A small network was trained on invented records. Each row is its activation on one of them, seen along a few directions.
Each row is followed by the record's values for the fields Ged, Redi, Ledeg, Rep, Fados, Medo, Ved.
A field that a record lacks is written none.
The largest differences between rows may come from other fields.
Strong random noise was added to every row along 10 fixed directions; ignore it. To show where, here is one row again and again, with new noise each time:
[389, -55, -92, -6, -473, -112, -328, -181, 513, 7, 318, -92, -205, 151, -186, 256, 271, -25, -232, -143, 533, 150, -16, -89, 97, -289, 27, -113, 517, -156]
[99, 255, -22, -488, -141, -165, -45, 6, 81, -509, 37, -149, -110, -119, -94, 8, 199, -3, -134, -124, 325, -312, 175, -175, 101, 11, -188, -4, 321, -70]
[-184, -34, 40, -574, 191, -211, 71, -280, -124, 145, -408, -170, -66, -285, -23, -227, -205, -248, 47, -34, -282, -299, 102, -184, 290, 126, -42, 201, 124, 395]
[6, 8, 4, -123, -60, 4, -97, 96, -198, -716, 5, 10, -254, -223, 121, 250, 51, 42, -40, -52, 220, -279, 461, -129, 174, 47, 30, -62, 188, 39]
[263, -99, -330, 168, -3, -285, 147, 276, -552, 151, -304, 634, -26, -19, -29, 45, -65, 174, 330, 599, 205, 648, 24, 297, 385, 52, -533, -276, 135, 226]
[-24, -183, 78, 82, -27, 132, -61, -63, -104, 0, 80, -32, -212, -129, 91, 211, -1, -30, 50, 40, -50, 53, 187, 24, 149, -27, 190, 29, -1, -33]
[230, 10, -35, -334, -188, -93, -107, -335, 263, 235, 126, -317, -180, -36, -237, -32, 132, -140, -69, 2, 201, 1, 42, -245, 123, -68, -18, 140, 453, 24]
[-211, 307, 78, -390, -71, -325, 74, -100, -148, -221, -125, -280, 109, -170, 255, -111, 272, -59, 193, -139, -107, -358, -3, -43, 152, 303, -238, 242, -89, 47]
[217, 89, -199, 366, -221, 33, 56, 272, -401, -360, 219, 206, -93, -29, 178, 340, 361, 239, 397, 507, 360, 293, 372, 87, 249, 208, -265, -204, 241, -186]
[-109, 16, 14, -70, 85, -60, 68, -21, -326, -165, -40, 10, -161, -223, 199, -175, -138, -65, 149, -46, 63, -104, 303, -126, 37, 204, -69, 149, -32, 58]
[128, 359, -54, -289, -146, -309, 205, 342, -122, -413, 95, 38, -110, -11, -145, 82, 298, 176, -73, -26, 519, 150, -232, 248, 72, -167, -511, -76, -134, -393]
[-42, 112, 12, -279, -13, -154, -221, -105, -370, -230, -274, 243, 292, -145, 406, -276, 75, 66, 235, 40, -405, -282, 304, -92, 32, 572, -140, 109, 141, 433]

[-131, 82, 161, 39, -181, -169, -94, -128, 145, 13, 26, -101, 127, 115, 167, -108, 86, -47, -132, -446, -60, -116, -191, 7, -162, -4, 49, 175, -253, -29]	(Ged y4; Redi t3; Ledeg none; Rep none; Fados h1; Medo m1; Ved d2)
[-208, -159, -27, -89, -26, 39, 84, -68, 519, 240, -128, -59, 3, -88, -120, 293, -26, -341, -40, -64, 32, -202, 37, -38, 576, -298, 141, -329, 318, -31]	(Ged y1; Redi t3; Ledeg z3; Rep b3; Fados none; Medo m1; Ved d1)
[187, 102, -270, 318, -266, 165, -60, 369, 217, 125, 108, 410, 341, 285, 22, 316, 280, 151, 156, 436, 122, 324, -26, 168, 204, -44, -146, -561, 396, -272]	(Ged y6; Redi t1; Ledeg z2; Rep b2; Fados none; Medo m2; Ved d2)
[-303, 215, 187, 33, 103, -1, 76, -1, 13, -152, 11, -65, -75, 4, 229, -262, -1, 63, 90, -127, -103, -217, -67, 220, -277, 182, 53, 79, -176, -335]	(Ged y4; Redi t2; Ledeg z2; Rep b3; Fados none; Medo m2; Ved d1)
[260, -102, -39, -7, -426, -49, -610, -196, 375, -264, -61, 240, 369, 212, 123, 254, 372, 121, -212, -18, -234, -144, 94, -24, 90, 184, 220, -179, 464, 358]	(Ged y2; Redi t3; Ledeg none; Rep none; Fados h1; Medo m2; Ved d2)
[-231, -8, 134, 17, 214, 428, 121, 170, 195, -114, 86, 108, 124, -16, -34, 178, -64, -55, -243, 22, -262, -148, -99, 342, 2, -301, 330, -238, -443, -266]	(Ged y3; Redi t1; Ledeg none; Rep none; Fados h1; Medo none; Ved d1)
[370, -106, -123, -310, 112, 117, -173, -113, 63, 78, 53, 40, -9, 99, -426, -70, -146, 21, -379, 92, 44, 92, -49, -203, -249, -166, 0, 61, 245, 176]	(Ged y3; Redi t1; Ledeg none; Rep none; Fados h1; Medo none; Ved d2)
[15, -136, 123, -370, 189, 255, -105, 76, 47, 44, -222, 210, 105, 76, -237, 256, 58, 86, -122, 311, -596, 18, -180, 324, 126, -98, 186, -199, 143, 68]	(Ged y3; Redi t2; Ledeg none; Rep none; Fados h1; Medo none; Ved d1)
[-429, -347, 213, 169, 34, 121, -81, -180, 474, 240, 104, -61, -263, -99, 142, -135, -516, -471, -289, -672, 84, -285, 71, -69, 3, -375, 459, -65, -187, -112]	(Ged y3; Redi t3; Ledeg z2; Rep b3; Fados none; Medo none; Ved d1)
[-125, -99, 82, -72, 302, 139, 107, 38, -272, 4, -59, 73, -275, -186, -16, -190, -447, -150, -146, -158, -14, -55, 186, -134, -157, -57, 103, 171, -305, 154]	(Ged y6; Redi t1; Ledeg none; Rep none; Fados h1; Medo m2; Ved d1)
[-137, 175, -107, -111, -23, -13, 109, -19, 292, 26, -65, -329, 43, -2, -51, 198, 250, -114, 85, 205, 17, -209, -72, -84, 329, -112, 49, -99, 225, -24]	(Ged y6; Redi t2; Ledeg z1; Rep b3; Fados none; Medo m2; Ved d1)
[-368, -19, 183, 229, -131, -441, -23, -138, 113, 266, -194, -5, 242, 61, 393, 7, 31, -116, 87, -427, -254, 72, -484, 342, 185, -9, 8, 79, -625, 82]	(Ged y4; Redi t3; Ledeg none; Rep none; Fados h3; Medo m1; Ved d2)
[231, -338, -108, -148, -88, -248, 7, -205, 117, 317, -335, -6, -281, -70, -408, 260, -115, -108, -157, 196, 33, 350, -163, 160, 463, -361, 34, -159, 188, 274]	(Ged y2; Redi t3; Ledeg z1; Rep b3; Fados none; Medo m2; Ved d2)
[-122, 86, 49, -194, -85, -192, -161, -122, 402, -122, -54, -33, 106, 11, -7, -172, 7, -41, -319, -431, 4, -328, -200, 1, -79, -95, 170, 30, 5, 22]	(Ged y2; Redi t2; Ledeg z1; Rep b3; Fados none; Medo m2; Ved d2)
[219, 79, 30, 254, -421, -217, -66, -406, 376, 264, 388, -514, -144, 147, -132, 134, 328, -75, -190, -285, 365, 205, -383, -12, -65, -250, 82, 302, -100, -156]	(Ged y4; Redi t3; Ledeg none; Rep none; Fados h1; Medo m2; Ved d2)
[120, -43, -169, 249, -108, -229, 52, -96, -220, 93, 102, 10, -123, -73, 144, -201, -144, -34, 61, -93, 375, 313, 131, -156, -42, 42, -151, 132, -61, 53]	(Ged y2; Redi t3; Ledeg z1; Rep b3; Fados none; Medo m2; Ved d2)
[-116, -263, -179, 375, -70, -118, -141, 295, -116, -373, -143, 496, 118, -10, 456, 249, -147, -68, 31, -257, 170, 5, 279, -171, 144, 1, -53, -236, -26, 272]	(Ged y1; Redi t1; Ledeg none; Rep none; Fados h1; Medo m1; Ved d1)
[-53, -175, 157, -183, 203, 503, 15, 34, -96, -34, -59, 12, -123, -98, -196, 199, -4, 101, 99, 453, -485, -137, 377, -12, 194, 141, 308, -236, 334, -24]	(Ged y2; Redi t3; Ledeg z1; Rep b1; Fados none; Medo m1; Ved d2)
[190, 172, 83, -324, -125, 56, -235, 38, -27, 86, 159, 101, 255, 171, 5, -454, 200, 202, 38, -84, -188, -28, -156, -49, -519, 404, -228, 199, 148, -172]	(Ged y1; Redi t3; Ledeg z1; Rep b3; Fados none; Medo none; Ved d2)
[31, -305, 119, 598, -111, 355, -385, 45, 134, 171, 83, 550, 373, 323, 319, 102, 0, 200, -154, -86, -435, 224, -94, 330, -247, -3, 427, -177, -289, -1]	(Ged y4; Redi t3; Ledeg none; Rep none; Fados h1; Medo m1; Ved d2)
[-402, 112, 130, -274, 99, -17, 504, -9, 242, 134, -29, -378, -356, -291, -154, 18, -169, -354, 39, -31, 209, -298, 64, -6, 357, -174, -57, -127, -27, -392]	(Ged y2; Redi t1; Ledeg z2; Rep b3; Fados none; Medo m2; Ved d1)
[-97, 60, -320, 122, 334, -273, 311, -113, -303, 104, -369, -25, -99, -164, 33, -422, -333, -186, 396, 286, 300, -93, 339, -302, 129, 218, -312, 112, 357, 379]	(Ged y5; Redi t2; Ledeg z2; Rep b3; Fados none; Medo m1; Ved d1)
[352, 98, -107, -431, -105, -173, -459, -280, -110, -198, -236, 207, 162, 27, 9, -289, -18, 111, -135, -24, -212, -123, 149, -255, -146, 291, -127, 216, 449, 683]	(Ged y6; Redi t2; Ledeg none; Rep none; Fados h1; Medo m2; Ved d1)
[-8, 248, -175, -175, -228, -488, 21, -358, 274, -41, -77, -315, -86, -30, 85, -526, -20, -269, 81, -310, 464, -261, 145, -359, -26, 174, -309, 157, 330, 162]	(Ged y2; Redi t3; Ledeg z2; Rep b3; Fados none; Medo m1; Ved d1)
[66, 209, -49, -132, 102, -17, 72, 58, -469, -231, -232, 155, 202, -76, 2, -100, 214, 319, 176, 441, -269, 31, -26, 273, -34, 293, -213, -56, -120, 200]	(Ged y2; Redi t3; Ledeg z1; Rep b3; Fados none; Medo m2; Ved d2)
[-359, -57, 325, -121, 142, 300, 52, -40, 94, -430, 165, -347, -360, -248, 19, 302, -120, -182, -246, -326, 5, -384, 218, -12, 52, -239, 395, 78, -302, -321]	(Ged y6; Redi t3; Ledeg none; Rep none; Fados h1; Medo m2; Ved d1)
[150, 97, 88, -334, 62, -21, 62, 171, -131, -245, -92, 209, -90, -77, -227, -199, -156, 164, -325, -73, 141, 36, -113, 178, -220, -109, -147, -107, -103, -59]	(Ged y4; Redi t3; Ledeg z1; Rep b3; Fados none; Medo m2; Ved d2)
[67, 93, 75, 17, 49, -42, -19, 62, -149, -161, 143, 84, -207, -49, -8, -267, -220, 46, -217, -347, 299, 68, -36, -43, -381, -95, -116, 243, -361, -46]	(Ged y6; Redi t2; Ledeg none; Rep none; Fados h1; Medo m2; Ved d1)
[-84, 400, 7, -274, -43, 45, 25, -8, 98, -108, -132, 87, 393, 98, 144, -209, 422, 190, 371, 442, -448, -385, 79, 140, 31, 516, -189, -204, 375, -68]	(Ged y4; Redi t1; Ledeg z2; Rep b3; Fados none; Medo m1; Ved d1)
[507, -159, 167, -511, 479, 474, 67, -29, -498, 475, -23, 31, -59, -27, -591, -72, -51, 370, -239, 526, -624, 561, -300, 236, -280, -171, 39, 306, -253, 153]	(Ged y5; Redi t3; Ledeg z1; Rep b3; Fados none; Medo m1; Ved d1)
[205, -183, 49, -93, -183, -483, -90, -304, 342, 253, -100, -279, -256, 35, -373, 362, 51, -136, -412, -352, 289, 309, -633, 201, 254, -667, -105, 179, -237, 170]	(Ged y5; Redi t3; Ledeg none; Rep none; Fados h1; Medo m1; Ved d1)
[34, -50, 85, 24, -204, 5, 13, -57, 318, 59, 334, -440, -200, 16, -78, 370, 294, -117, -72, -103, 148, -67, -131, -31, 62, -246, 135, 48, -6, -299]	(Ged y3; Redi t1; Ledeg z3; Rep b3; Fados none; Medo none; Ved d1)
[-46, -49, 35, 21, 230, 238, 223, -96, -33, 642, -29, 42, 179, 17, -147, -84, 11, -20, 74, 356, -401, 247, -192, 153, 36, -25, 107, 25, -194, 106]	(Ged y4; Redi t1; Ledeg none; Rep none; Fados h1; Medo m1; Ved d1)
[-315, -163, 135, -284, 232, -164, 2, -156, -86, 428, -433, 297, 13, -106, 55, -491, -531, -114, -143, -319, -404, 40, -285, 235, -83, 14, 28, 61, -288, 219]	(Ged y2; Redi t3; Ledeg z2; Rep b2; Fados none; Medo m2; Ved d2)
[28, -249, 47, -176, 71, -505, -133, -274, -318, 196, -419, -111, -309, -114, 31, -60, -313, -154, -8, -172, -57, 87, -128, -174, 22, 62, -175, 435, -39, 597]	(Ged y6; Redi t2; Ledeg none; Rep none; Fados h1; Medo m2; Ved d1)
[-13, -292, 54, 102, -79, 95, -399, -186, 38, -4, -5, 129, 187, -27, 362, 86, -76, -119, -34, -135, -421, -175, 258, -262, -78, 226, 341, 76, 175, 458]	(Ged y3; Redi t1; Ledeg none; Rep none; Fados h1; Medo none; Ved d1)
[-45, -210, 82, -158, 402, 245, 275, 216, -195, -135, -251, 23, -548, -131, -501, 338, -270, 141, -150, 448, -50, 99, -54, 290, 182, -340, 122, -229, 78, -203]	(Ged y4; Redi t2; Ledeg z1; Rep b3; Fados none; Medo m2; Ved d2)
[-1, -503, 163, 373, 26, 388, -422, -201, -20, 137, 43, 87, -116, -16, 196, 275, -214, -86, -78, -102, -337, -31, 224, -214, -96, 63, 549, 75, 73, 230]	(Ged y6; Redi t3; Ledeg none; Rep none; Fados h1; Medo m2; Ved d2)
[78, 200, 64, 19, -356, 86, -262, 172, 598, -135, 279, 97, 290, 332, -5, 272, 552, 149, -185, -124, -44, -102, -317, 350, -121, -192, 94, -348, 52, -392]	(Ged y3; Redi t1; Ledeg z3; Rep b3; Fados none; Medo none; Ved d1)
[171, -263, 7, 452, -231, 331, -194, -471, 678, 651, 601, -555, -373, 197, -194, -84, -64, -307, -88, -172, 328, 82, 51, -305, -176, -214, 541, 157, 431, -357]	(Ged y3; Redi t3; Ledeg z1; Rep b2; Fados none; Medo none; Ved d2)
[-385, -244, 160, -424, 328, 352, 175, 297, 228, 29, -38, -72, -130, -144, -178, 67, -379, -300, -291, -239, -93, -320, 85, -231, 94, -270, 304, -238, 89, -330]	(Ged y3; Redi t3; Ledeg z1; Rep b2; Fados none; Medo none; Ved d2)

Which values does each new row have?
[-148, 164, -41, -247, -39, -196, -80, 23, 198, -101, -264, 151, 346, 5, 138, 14, 181, -27, -3, -134, -220, -291, -88, 136, 199, 103, -162, -144, 85, 194]	(Ged y1; Redi t1; Ledeg z2; Rep b3; Fados none; Medo m1; Ved d1)
[100, -328, -1, 133, -158, 47, -411, -524, 515, 141, -88, -142, -158, 37, -25, 330, -20, -140, -201, -44, -221, -220, 205, -123, 261, -214, 524, -101, 488, 413]	(Ged y4; Redi t1; Ledeg z2; Rep b3; Fados none; Medo m1; Ved d1)
[-46, 66, -59, 269, -54, 361, 103, 55, 30, -30, 358, -160, -58, -66, 73, 113, 52, -117, 171, 188, 221, 7, 398, -318, 47, 39, 143, -6, 253, -232]	(Ged y6; Redi t2; Ledeg none; Rep none; Fados h1; Medo m2; Ved d1)
[-57, -149, 234, -90, -55, 401, 7, -298, -10, 355, 199, -412, -122, -70, -102, 180, 242, -53, 239, 341, -482, -42, 196, -184, 76, 299, 318, 177, 225, -91]	(Ged y2; Redi t3; Ledeg none; Rep none; Fados h1; Medo m2; Ved d2)
[196, 94, -39, 166, 35, 161, -233, -96, -31, -105, 63, 301, 148, 40, 188, -225, -34, 125, 31, 115, -68, -110, 291, -57, -271, 263, 57, -76, 255, 79]	(Ged y5; Redi t1; Ledeg z2; Rep b3; Fados none; Medo m2; Ved d1)
[-45, 313, -140, -41, -6, -43, 46, -279, -380, -252, 9, -539, 87, -108, 255, -70, 450, 153, 547, 469, -148, -395, 368, -417, -44, 724, -130, 343, 493, 251]	(Ged y4; Redi t2; Ledeg z1; Rep b3; Fados none; Medo m2; Ved d2)
[-182, 139, 77, -334, 234, -31, 104, -184, -294, -78, -343, 63, 68, -199, 153, -567, -158, 10, 309, 214, -424, -374, 265, -73, -72, 550, -130, 102, 192, 272]	(Ged y4; Redi t3; Ledeg z2; Rep b3; Fados none; Medo m1; Ved d1)
[230, 61, 34, -4, -196, 60, 44, 24, 390, -300, 499, -284, -381, 63, -361, 274, 206, -31, -393, -234, 741, 69, -22, -205, -60, -491, 55, -52, 182, -445]	(Ged y4; Redi t3; Ledeg none; Rep none; Fados h1; Medo m1; Ved d1)
[64, -66, 117, -172, 207, 91, -72, 89, -63, 138, -57, 150, -24, 96, -130, -167, -70, 149, -232, -76, -155, 168, -355, 225, -344, -186, 40, 117, -384, -104]	(Ged y6; Redi t3; Ledeg z1; Rep b3; Fados none; Medo m2; Ved d1)
[7, 247, -90, -45, 69, 110, -152, 126, -21, -118, -63, 598, 410, 83, 232, -573, -180, 99, -3, -5, -126, -82, 62, 24, -304, 286, -129, -130, 17, 118]	(Ged y6; Redi t2; Ledeg none; Rep none; Fados h1; Medo m2; Ved d1)
[-486, 321, -69, 408, -243, -226, 343, 121, 368, -94, 280, -514, 95, 14, 467, 139, 330, -284, 336, -327, 542, -275, 16, -119, 284, -20, -169, 36, -154, -542]	(Ged y1; Redi t3; Ledeg z2; Rep b3; Fados none; Medo m1; Ved d1)
[117, -38, -15, -114, 62, -347, -231, -124, -156, -116, -374, 213, -44, 131, 3, -390, -262, 216, -163, -189, -26, -36, -136, 127, -300, 31, -145, 162, -42, 391]	(Ged y4; Redi t3; Ledeg z1; Rep b3; Fados none; Medo m1; Ved d2)
[23, 246, -72, 248, -141, -136, 65, 94, -229, -289, 54, 14, 347, 44, 352, 35, 376, 113, 292, 92, 68, -5, 84, 58, 3, 277, -269, 110, -182, -2]	(Ged y5; Redi t3; Ledeg none; Rep none; Fados h1; Medo m1; Ved d1)
[5, -160, -198, 233, -95, -296, -55, -145, -62, 488, -202, 135, 53, 100, 110, -274, -222, -195, 160, -3, 104, 235, 0, -211, 90, 123, -149, 161, 84, 291]	(Ged y6; Redi t3; Ledeg none; Rep none; Fados h1; Medo m2; Ved d2)
[-16, -32, -34, 287, 67, 150, 47, -120, -380, 108, -57, 228, 210, -209, 298, -255, -167, -95, 347, 166, -259, 88, 377, -107, 57, 331, -34, 73, -156, 333]	(Ged y1; Redi t3; Ledeg none; Rep none; Fados h1; Medo m1; Ved d1)
[135, -100, 76, -801, 226, -476, -395, -288, 106, 348, -638, 134, -60, 80, -345, -638, -462, -25, -445, -409, -340, -51, -525, 1, -370, -35, -120, 298, 149, 622]	(Ged y6; Redi t2; Ledeg z1; Rep b3; Fados none; Medo m2; Ved d2)
[-159, 8, -278, 100, -139, -628, 35, 163, 260, 71, -461, 383, 149, 91, 97, -13, -72, -212, 127, -59, 363, 104, -261, 134, 388, -86, -401, -303, 169, 193]	(Ged y6; Redi t2; Ledeg none; Rep none; Fados h1; Medo m2; Ved d1)
[120, -82, 78, -646, 172, 273, 98, -81, 305, 520, 29, -99, 120, 55, -489, -292, -217, -169, -394, -33, -218, -1, -351, -125, -142, -245, 92, 94, 75, -101]	(Ged y3; Redi t3; Ledeg none; Rep none; Fados h1; Medo none; Ved d2)
[522, -231, -102, 41, -53, 74, -161, -123, -100, 79, 296, -126, -415, 50, -461, 142, -152, 40, -410, -5, 367, 381, 43, -182, -198, -350, 54, 219, 40, 226]	(Ged y3; Redi t1; Ledeg none; Rep none; Fados h1; Medo none; Ved d2)
[687, 52, -97, 69, -327, -181, -393, -210, -164, -64, 320, -131, -384, 227, -261, -169, 80, 320, -156, -21, 551, 422, 1, -123, -493, -17, -264, 362, 252, 10]	(Ged y6; Redi t3; Ledeg z1; Rep b2; Fados none; Medo m2; Ved d2)
